These are the activations of a small neural network, seen along a few directions. Each row is one input.
In each table, some parts of the input vary, and every possible input appears once, in random order.
A made-up example of a description, with smaller parts first: one of 6 places along a line, together with either a single point or one of 9 places along a line or (one of 3 separate values, together with one of 5 places around a ring).
Shared parts are said once, and a part with two or three values counts as separate values.
In the rows, 128 means zero.

Other details of the inputs shift rows strongly along three fixed directions, in all tables alike. That doesn't count.

Table:
r1: [148 141 110 101 119 137 150 123 111 167 124 138 115 137 152]
r2: [134 141 121 121 121 112 101 171 127  85 131 159 103  88 112]
r3: [117 139 121 110 114 122  95 184 132  55 118 190 104  78 100]
r4: [147 125 139 161 161 148 119 133 147  92 121 135 168 125  96]
r5: [108 125 144 175 151 129 156  96 151 159 121  97 150 163 137]
r6: [ 90  79 147 137 114  78  69 130  95 124 188  36  85 111 122]
r7: [ 75 109 141 156 138 115 133 119 121 148 138  93 114 142 132]
r8: [148 117 132 139 157 153 144 102 133 140 119 121 168 155 126]
r9: [161 156 109 104 105 137 155 124 134 162 113 154 123 134 150]
r10: [140 126 114 106  98 137 156 111 111 195 132 106 119 151 154]
r11: [103 153 128 165 143 103 109 183 166  39  96 211 130  80  93]
r12: [111 103 147 138 150 131 102 118 132  87 135 115 154 128 105]
r13: [ 98  91 137 139 110  86  68 162 107  98 172  79  84  91 106]
r14: [111 125 138 132 131 102  81 162 116  80 157 108  87  90 112]
r15: [145 166 104  79 103 141 151 138 126 134 102 188 109 119 151]
r16: [145 120 135 132 157 144 140  90 132 134 120 122 173 156 132]
r17: [151 132 110  96 104 110 143 104 103 188 133 115 115 142 168]
r18: [150 171 100  82 106 128 137 157 123 114 105 203 101 102 145]
r19: [142 154 102  81  79 123 145 146 118 155 118 165  91 116 152]
r20: [139 119 134 138 148 164 148 105 134 141 120 119 168 154 120]
r21: [136 111 140 153 141 139 124 116 133 138 143  87 148 141 114]
r22: [153 151 140 139 151 156 141 111 161 107 113 139 158 141 121]
r23: [147 122 141 157 161 142 116 128 149  90 119 137 170 127 100]
r24: [165 144 123 140 160 169 152 125 154 106  92 181 187 140 110]
r25: [138 115 136 134 148 159 145  99 136 138 119 121 170 156 124]
r26: [133 133 107  80  76 105 136 121 104 171 130 135  97 127 163]
r27: [ 67 115 131 141 101  86 123 140 112 154 148  94  76 121 143]
r28: [ 86 109 143 166 153 115 136 113 121 151 141  87 122 146 133]
r29: [136 129 108  91  83 118 144 125 107 179 131 127 105 131 157]
r30: [117 118 158 148 157 152 121 104 143 110 142  80 146 146 114]
Description of these inputs: one of 5 places around a ring, together with either a single point or one of 5 places along a line.
- Changing only the place on the ring of 5 turns r18 into r15. The same change can be made to r1. Which row results? => r3
- Which other rows does r22 become when the place on the line of 5 takes its other values? List them by row number. => r6, r9, r13, r21
- Start at r26 and move only the place on the line of 5, one step at a time. The first step leads to r29. Which rows follow, in order? => r10, r19, r30

Table:
r31: [126 122 138 118 130 139 130 121 126 127 136 109 128 139 129]
r32: [140 121 131 143 132 126 113 144 143  85 118 155 146 113 101]
r33: [123 138 117  93 103 118 117 158 112 109 128 158  93  97 133]
r34: [147 134 133 147 155 139 122 133 143  99 119 140 159 127 109]
r35: [119 144 105 115  97 120 193  95 114 236 119 113 104 167 189]
r36: [126 129 107  90  89 111 129 140 107 145 131 147 103 119 140]
r37: [106 135 137 162 153 131 153 115 147 137 108 138 145 151 132]
r38: [147 118 130 140 146 142 138 114 137 133 120 131 162 140 123]
r39: [149 123 123 132 131 142 139 117 134 144 116 134 152 140 129]
r40: [109 139 129 152 137 134 157 118 146 149 105 140 136 146 134]
r41: [148 142 127 124 145 150 142 113 133 135 123 130 137 143 133]
r42: [123 123 132 131 132 138 111 139 137  83 116 156 148 113  99]
r43: [151 133 131 142 145 148 137 119 141 133 120 122 157 140 121]
r44: [151 125 126 130 130 131 136 110 140 141 117 134 153 142 134]
r45: [121 118 138 139 148 138 111 138 141  72 122 155 159 114  96]
r46: [149 143 129 124 137 150 145 115 140 135 125 126 138 143 130]
r47: [134 125 124 119 136 142 140 108 125 136 117 138 154 145 131]
r48: [123 139 116  93 104 116 114 156 110 108 127 159  93 102 134]
r49: [143 129 134 136 129 122 124 120 129 135 135 107 134 131 130]
r50: [141 139 112 113 110 113 123 150 113 136 133 141 108 104 137]
r51: [ 98  98 146 128 129 125  99 128 106 125 162  63 102 125 123]
r52: [150 123 121 132 137 136 138 115 130 142 117 137 153 143 133]
r53: [114 130 115 100  92  96  95 163 118  89 128 168  99  88 119]
r54: [148 142 128 126 138 156 141 116 138 138 123 127 137 140 131]
r55: [ 64  94 154 173 148 101 113 125 115 139 162  56 103 133 123]
r56: [ 95  92 159 138 139 116  92 115 112 120 171  45 110 132 121]
r57: [ 76 112 147 166 129  96 117 124 127 132 147  85 105 127 131]
r58: [136 140 134 134 148 142 115 145 145  82 126 151 134 109 106]
r59: [145 142 107 105  93 108 129 149 111 149 134 139  98 112 143]
r60: [139 149 112  94  98 113 126 138 118 143 133 138  87 113 148]
- Changing only one part turns r37 into r57. The same change can be made to r34. Which row results? => r49
- What do these inputs look like to the network? => one of 5 places along a line, together with either a single point or one of 5 places around a ring
- Which other rows does r52 become when the place on the line of 5 takes its other values? List them by row number. => r32, r38, r39, r44
- Start at r36 and move only the place on the ring of 5, one step at a time. The first step leads to r32. Which rows follow, in order? => r59, r46, r31
